[115 110 116 111 107 106]
The entry just left of 111 is 116
The entry just right of 115: 110

Read these off the row that follows.
1) Give the first entry.
2) Give the 3rd-last entry.
3) Give the second entry from the right.
[134 120 116 147 136 149 133 125]
1) 134
2) 149
3) 133

[[133 113 129 133 141 133 130 134 131 122 123 126 125 126 143]
 [123 111 155 147 136 141 141 137 130 124 122 125 125 127 145]
 [110 133 136 139 135 158 137 146 132 139 141 123 153 120 127]
 [122 155 116 118 134 115 106 101 130 140 145 122 123 131 100]
 [116 149 108 128 131 122 119 113 131 157 138 137 124 118 110]
 [116 141 116 130 134 121 125 128 132 151 115 134 116 139 118]
 [122 137 119 139 137 127 125 121 132 138 136 127 111 127 121]
 [126 104 145 128 136 119 133 132 128 112 131 120 132 125 126]
 [138 120 133 119 134 133 118 131 131 119 129 125 125 128 126]
 [119 127 136 132 111 125 132 127 130 129 118 120 131 152 122]
 [139 142 125 123 146 127 125 131 129 128 146 122 126 115 122]
 [133 141 121 129 114 119 119 128 137 132 132 129 112 135 101]
 [123 136 117 130 137 127 119 128 123 144 136 125 124 117 116]]
The 2nd-last entry, reading row by row is 117
The entry in the top-left corner? 133
The top entry of the column that holds the largest entry: 133
The entry in the bottom-left corner -> 123
The 1st entry on the diagonal from the top-right corner? 143
The largest entry -> 158
The smallest entry in the first row? 113
The 2nd largest entry? 157
The entry directly above the smallest entry? 127
The entry in the bottom-right corner? 116
The entry just left of the largest entry? 135
The bottom entry of the column that holds the largest entry is 127
The largest entry in the last row is 144
The first entry of the largest entry's row -> 110
The entry directly below the largest entry? 115
The entry directly above the centre entry? 128
The 5th-last entry, reading row by row? 136
The 3rd entry from the end, reading row by row is 124
The third entry on the diagonal from the top-right corner? 153
The last entry of the smallest entry's row -> 100
The largest entry in the last column? 145
The centre entry? 121
The first entry in the row that holds the smallest entry -> 122
The entry directly below the smallest entry: 110
The fourth-last entry, reading row by row? 125

[129 124 152 117 142 112 105 132 112 142 139 127 118 122]
The 3rd entry from the right: 127
Read off the entry just right of 132.
A: 112
Read off the 1st entry from the left.
A: 129
Read off the 3rd entry from the left.
A: 152

x =
[[132 124 127 122 114 132 135 133 139 130 130 127]
 [126 125 124 131 145 118 131 120 131 129 121 129]
 [130 120 116 126 134 135 126 138 125 126 119 119]
 [130 113 118 133 121 136 138 150 144 140 136 123]
 [126 139 109  99 137 119 124 119 122 125 142 117]
 [125 156 120 125 141 131 123 132 120 125 117 116]
 [136 141 114 114 135 132 140 134 146 138 124 119]
 [129 132 143 137 136 144 133 151 135 138 107 140]
 [128 129 105 147 132 135 131 135 130 135 128 108]
 [125 108 131 118 116 119 123 121 118 124 113 132]
 [121 138 122 139 128 114 122 103 117 123 139 127]]
Indices start at 1.
The entry just right of the largest entry -> 120
Give the entry at row 1, column 1.
Answer: 132
Give the entry in the bottom-right corner.
Answer: 127
Give the bottom entry of the column that holds the smallest entry.
Answer: 139
The entry in the top-right corner is 127
The entry in the bottom-left corner is 121
Give the smallest entry.
Answer: 99
Give the entry directly below the smallest entry.
Answer: 125
The entry in row 3 and column 1: 130
The bottom entry of the column that holds the largest entry -> 138
Give the entry at row 1, column 3.
Answer: 127
Give the entry at row 1, column 2.
Answer: 124
The entry in row 2 and column 1 -> 126
Give the entry just left of the smallest entry.
Answer: 109
Give the entry in row 3 and column 3.
Answer: 116
The maximum: 156
Give the top entry of the column that holds the smallest entry.
Answer: 122
Give the entry directly above 146.
Answer: 120
The entry just right of the smallest entry is 137
The entry in row 2 and column 2: 125
The entry directly below the largest entry: 141
